These are the activations of a small neural network, seen along a few directions. Each row is one input.
Each table varies a few parts of the input and shows all the possible inputs, shuffled.
Descriptions start from the smaller parts, as in this example, which fits no table here: values(3) and (point or line(11) or (line(4) and ring(8))).
Shared parts are said once, and a part with two or three values counts as separate values.
In the rows, 128 means zero.

Other details of the inputs shift rows strongly along two fixed directions, in all tables alike. That doesn't count.

A family of inputs:
r1: [ 64 125 160  31  41  69 122 115 155 152 132]
r2: [152 120 111 151 143 102 159 154  90 141 116]
r3: [138 147 132 112 130 213 102 115 168  84 171]
r4: [ 85 147 145  51  50  46  97 128 154 189 153]
r5: [120 124 107 155 168 109 118 127 122 145 103]
r6: [119 142 134 119 148 203  83 104 190  97 157]
r7: [134 125 137 159 128 134 161 139 123 107 107]
r8: [129 144 103 104 170 189  58 102 167 127 162]
r9: [151 118 135 143 126 140 170 143 109 100 111]
r10: [143 118 138 158 119 117 182 150 105 107 104]
r11: [122 112 134 152 137 112 165 134 113 112  83]
r12: [133 132 112 167 157 101 130 136 117 149 102]
r13: [132 130 109 156 160 111 125 132 117 142 109]
r14: [145  87 137 182 130  99 117  82  30 155 140]
r15: [ 95  94 189  61  14  83 108  65  72 156 178]
r16: [114 100 130 141 148 113 158 127 112 114  72]
r17: [111  95 128 137 151 115 164 129 110 114  77]
r18: [119 131 111 154 160 111 111 125 134 151 110]
r19: [125 139 101 101 173 191  64 104 165 127 167]
r20: [135 110 131 137 136 141 167 139 109 101 106]
r21: [146 149 105 104 154 197  80 119 153 119 184]
r22: [139 136 112 150 144 118 127 140 116 138 126]
r23: [111 110 135 159 143 108 157 129 124 120  77]
r24: [157 163 111 121 141 192  83 124 159 119 194]
r25: [145 128 110 148 152 119 133 141 104 136 114]
r26: [139 132 116 170 142  94 145 148 107 148 107]
r27: [125 119 135 160 139 121 159 132 123 114  89]
r28: [137 146 103 101 165 193  71 109 159 124 174]
r29: [109 144 142  35  37  59 117 138 129 177 166]
r30: [151 139 131 100 129 219 116 121 157  82 181]
r31: [134 127 109 136 157 118 119 129 116 142 111]
r32: [123 101 130 138 143 117 171 135 105 111  83]
r33: [127 115 132 129 139 139 147 125 122 106  98]
r34: [105 154 146  53  32  54 117 140 141 183 172]
r35: [123 116 140 163 135 107 162 139 124 118  85]
r36: [146 130 144 156 116 135 161 147 131 107 126]
r37: [146 164 115 130 146 187  71 123 172 125 186]
r38: [ 86 138 171  46  21  71 133 135 155 149 150]
r39: [151 154 137 121 121 212 110 121 172  88 182]
r40: [155 140 119 172 140 111 139 153 120 141 132]
r41: [135 109 135 145 129 119 173 142 101 106  88]
r42: [119 122 115 170 162  85 126 137 123 156  92]
Each input here is: values(2) and (point or (line(4) and line(5))).
Changing only the values(2) part turns r6 into r42. The same change can be made to r38. Which row results?
> r37
Changing only the values(2) part turns r12 into r27. The same change can be made to r8. Which row results?
> r16
A walk changes only the line(5) part. It starts at r40 and steps to r34. List the rest of the walk in order.
> r24, r29, r2

A family of inputs:
r43: [156 113 106 221 186  89 161 146  73 140  62]
r44: [126 151 133  91  96 137 121 132 152 124 150]
r45: [177 133 101 177 208 224 110 125 134  86 142]
r46: [128 148 134  92 101 131 108 128 150 131 146]
r47: [114 133 140 105 100 128 105 119 142 137 162]
r48: [161 132 118 182 196 232 119 111 145  67 123]
r49: [123 140 131 107 108 118  94 120 143 154 163]
r50: [114 121 144  81  98 146 123 110 138 115 144]
r51: [103 148 118  87 125 126  98 128 174 139 131]
r52: [100 100 157 124  67  23 200 160  90 150  76]
r53: [127 141 139  97 100 132 115 131 154 132 156]
r54: [147 106 115 221 179  98 172 144  72 123  61]
r55: [125 143 138  97  95 138 128 135 156 125 160]
r56: [119 141 141  91  93 142 119 126 150 115 145]
r57: [104 136 117  78 131 130 101 127 161 142 140]
r58: [140  92 127 223 178  99 179 134  76 122  63]
r59: [157 100 103 213 192  93 163 144  62 141  71]
r60: [165 125 102 185 208 220 101 112 122  91 148]
r61: [107 117 135 128  80   7 175 151  79 179  79]
r62: [112 127 153  94  93 145 126 116 153 115 146]
r63: [127 138 130  83 100 140 125 130 140 125 158]
r64: [124 137 123  92 109 127 104 119 129 147 165]
r65: [121 143 131 106 103 124 107 124 145 147 167]
r66: [102 141 124  93 124 127 104 131 177 139 142]
r67: [ 95 101 150 125  79  13 173 132  78 166  66]
r68: [168 126 109 176 199 233 121 122 133  69 140]
r69: [112 121 137  89 108 133 103 100 128 135 152]
What is each input in this table made of?
> values(3) and (point or (values(2) and line(4)))
Changing only the values(3) part turns r59 into r43. The same change can be made to r63. Which row results?
> r44
Change only the values(3) part in r61. List by row number the other rows that result.
> r64, r65
Change only the line(4) part in r62. List by row number the other rows that result.
> r52, r53, r55

A family of inputs:
r70: [112 154 113  75 107 105  44 104 144 191 191]
r71: [168 125 100 208 226 217 137 136 134  74 109]
r72: [130 129  91 175 178  59 119 144 102 184  92]
r73: [ 91 128 164  38  35  86 113 113 140 152 160]
r74: [137 148 130  90 128 220  75  94 169  98 193]
r75: [136 158 127  92 132 216  80 113 192 100 190]
r76: [ 86 129 169  26   9  53 130 123 132 168 161]
r77: [117 109 132 145 124  68 183 150 101 136  66]
r78: [120 108 134 154 132  80 174 149 106 130  71]
r79: [126 104 137 163 122  84 175 137  84 129  87]
r80: [137 108 136 162 121  86 174 142  81 129  89]
r81: [176 134 100 214 222 217 134 137 134  74 110]
r82: [119 112 131 158 130  81 177 150 106 130  75]
r83: [138 145 130  90 128 220  76 100 168  97 198]
Changing only one part turns r73 into r78. The same change can be made to r76. Which row results?
> r75
What is each input in this table made of?
> values(2) and (point or ring(6))
Change only the values(2) part in r83. List by row number the other rows that result.
> r71
